Each row has a name. Each piece below is followed by the name of the row it came from, unless a question asks for something else. Each question is about the rows just above it.

Nor: [-4.34  1.47 -4.35 -4.38  0.94 -4.39  6.76 -4.37 -4.36  1.70 -4.39 -0.56
 -4.45 -4.99  8.66  1.18 -0.21 -0.19 -4.99  2.26  1.85 -4.38 -0.54 -3.81
 -4.44 -4.35  8.00]
zor: [-1.85  1.89 -1.85 -1.88  0.22 -1.89  4.46 -1.87 -1.86  2.26 -1.88 -0.92
 -1.93 -0.21 -4.99  1.45 -4.99  8.66  1.18 -0.19  0.75 -1.88 -0.93 -1.43
 -1.93 -1.85  5.43]
gif: [-4.95  0.66 -4.96 -4.99  1.80 -5.00  7.42 -4.98 -4.97  0.88 -5.00  0.19
 -5.06  8.66 -4.99 -0.21 -4.99 -0.19  1.18  1.45  2.71 -4.98  0.22 -4.44
 -5.05 -4.95  8.62]
Count the entries of [-1.85  1.89 -1.85 -1.88  0.22 -1.89  4.46 -1.87 -1.86  2.26 -1.88 -0.92
 -1.93 -0.21 -4.99  1.45]: => 16
Which row holds [ 8.66 -4.99 -0.21 -4.99 -0.19  1.18]? => gif
Number of entries in [-4.34  1.47 -4.35 -4.38  0.94 -4.39  6.76 -4.37 -4.36  1.70 -4.39 -0.56
 -4.45 -4.99  8.66  1.18 -0.21 -0.19 -4.99  2.26  1.85 -4.38 -0.54 -3.81
 -4.44]: => 25
Which row holds this, read backwards? [ 1.45  1.18 -0.19 -4.99 -0.21 -4.99  8.66] => gif
q: [-0.19 -4.99] => Nor
Number of entries in [-4.95  0.66 -4.96 -4.99  1.80 -5.00  7.42 -4.98 -4.97  0.88 -5.00  0.19
 -5.06  8.66 -4.99 -0.21 -4.99 -0.19  1.18  1.45  2.71 -4.98]: => 22

gif: [-0.47 -3.56 -3.94  1.40]
Belop: [ 4.90 -2.03 -2.15  1.72]
pero: [-2.15  4.90 -2.03 -1.17]
q: [-0.47 -3.56] => gif
q: [ 4.90 -2.03 -2.15] => Belop
[-2.03  4.90 -2.15] is which row, read backwards? => pero
q: [-0.47 -3.56 -3.94] => gif
[ 4.90 -2.03 -2.15  1.72] is in which row? => Belop

mome: [ 6.92 -0.08 -1.03 -2.54 -0.50 -5.63  1.33]
Belop: [-3.58 -1.00  8.48 -1.64 -0.67 -7.15  2.14]
bezi: [-1.03 -0.08  6.92 -2.54 -0.25 -5.52  1.33]
zor: [ 2.23  0.52 -5.36  1.27 -0.44  4.01 -0.60]
pero: [-6.83 -3.21 -0.21  6.37 -4.33  2.87  2.26]
[-5.36  0.52] is which row, read backwards? => zor
Which row holds [-2.54  6.92 -0.08 -1.03] read backwards? => bezi
How many entries does [ 2.23  0.52 -5.36  1.27 -0.44  4.01 -0.60] have? => 7
Which row holds this, read backwards? [-2.54 -1.03 -0.08] => mome
q: [-2.54 -0.50 -5.63  1.33] => mome

Kodiv: [-2.41 -4.55  6.16 -2.41 -4.73  3.70]
gif: [-1.24  2.45  6.16  5.59  6.12  2.45]
mome: [-4.93  6.34 -1.32  0.35 -1.19  6.26]
bezi: [ 3.93 -2.71 -2.72 -2.76 -2.72 -2.81]
Pazu: [ 4.95 -3.86  5.76  3.90  5.62 -3.86]
pero: [-0.21  1.40  5.14  4.51  5.10  1.38]
zevaz: [-4.78  6.16 -4.73 -2.41 -4.55  6.04]
Nor: [ 8.76 -7.67  3.49  1.22  3.32 -7.69]
Belop: [ 0.80  0.51 -2.54 -1.95 -2.50  0.41]
mabo: [ 7.29 -6.14 -1.39 -2.43 -1.48 -6.24]
Number of entries in [-4.78  6.16 -4.73 -2.41]: => 4
Which row holds this, read backwards? [-1.39 -6.14] => mabo
Which row holds [-4.55 -2.41 -4.73  6.16] read backwards? => zevaz
How many entries does [-4.78  6.16 -4.73 -2.41 -4.55  6.04] have? => 6
The row with [-2.41 -4.55  6.16 -2.41 -4.73  3.70] is => Kodiv

Belop: [ 6.41 -4.03  0.50 -1.09 -6.78  2.55]
Kodiv: [ 6.12 -4.26  0.36 -0.53 -6.68  2.93]
Pazu: [-5.48  4.17 -0.02 -0.14  6.11 -3.11]
zor: [ 1.94  1.64  2.05 -6.78 -1.20 -3.13]
pero: [ 4.24 -0.22  0.21 -5.83  6.43  3.48]
gif: [-5.83  4.24 -0.22  0.21  6.43 -3.03]
Nor: [ 5.41 -4.14 -0.12  0.21 -6.02  3.15]
mome: [ 5.93 -3.11  0.57 -2.08 -5.94  1.61]
Bagud: [ 1.62  2.00  2.11 -7.15 -0.85 -3.49]
zevaz: [-1.67  0.21 -0.12 -4.14  0.90  3.46]
The row with [-4.14 -0.12  0.21] is => Nor
Which row holds [-5.83  4.24 -0.22  0.21  6.43]? => gif
[ 3.15 -6.02] is which row, read backwards? => Nor
How many entries does [-5.48  4.17 -0.02 -0.14  6.11 -3.11] have? => 6
[ 1.62  2.00  2.11 -7.15 -0.85] is in which row? => Bagud
q: [-0.12  0.21 -6.02] => Nor
Which row holds [2.11 2.00] read backwards? => Bagud

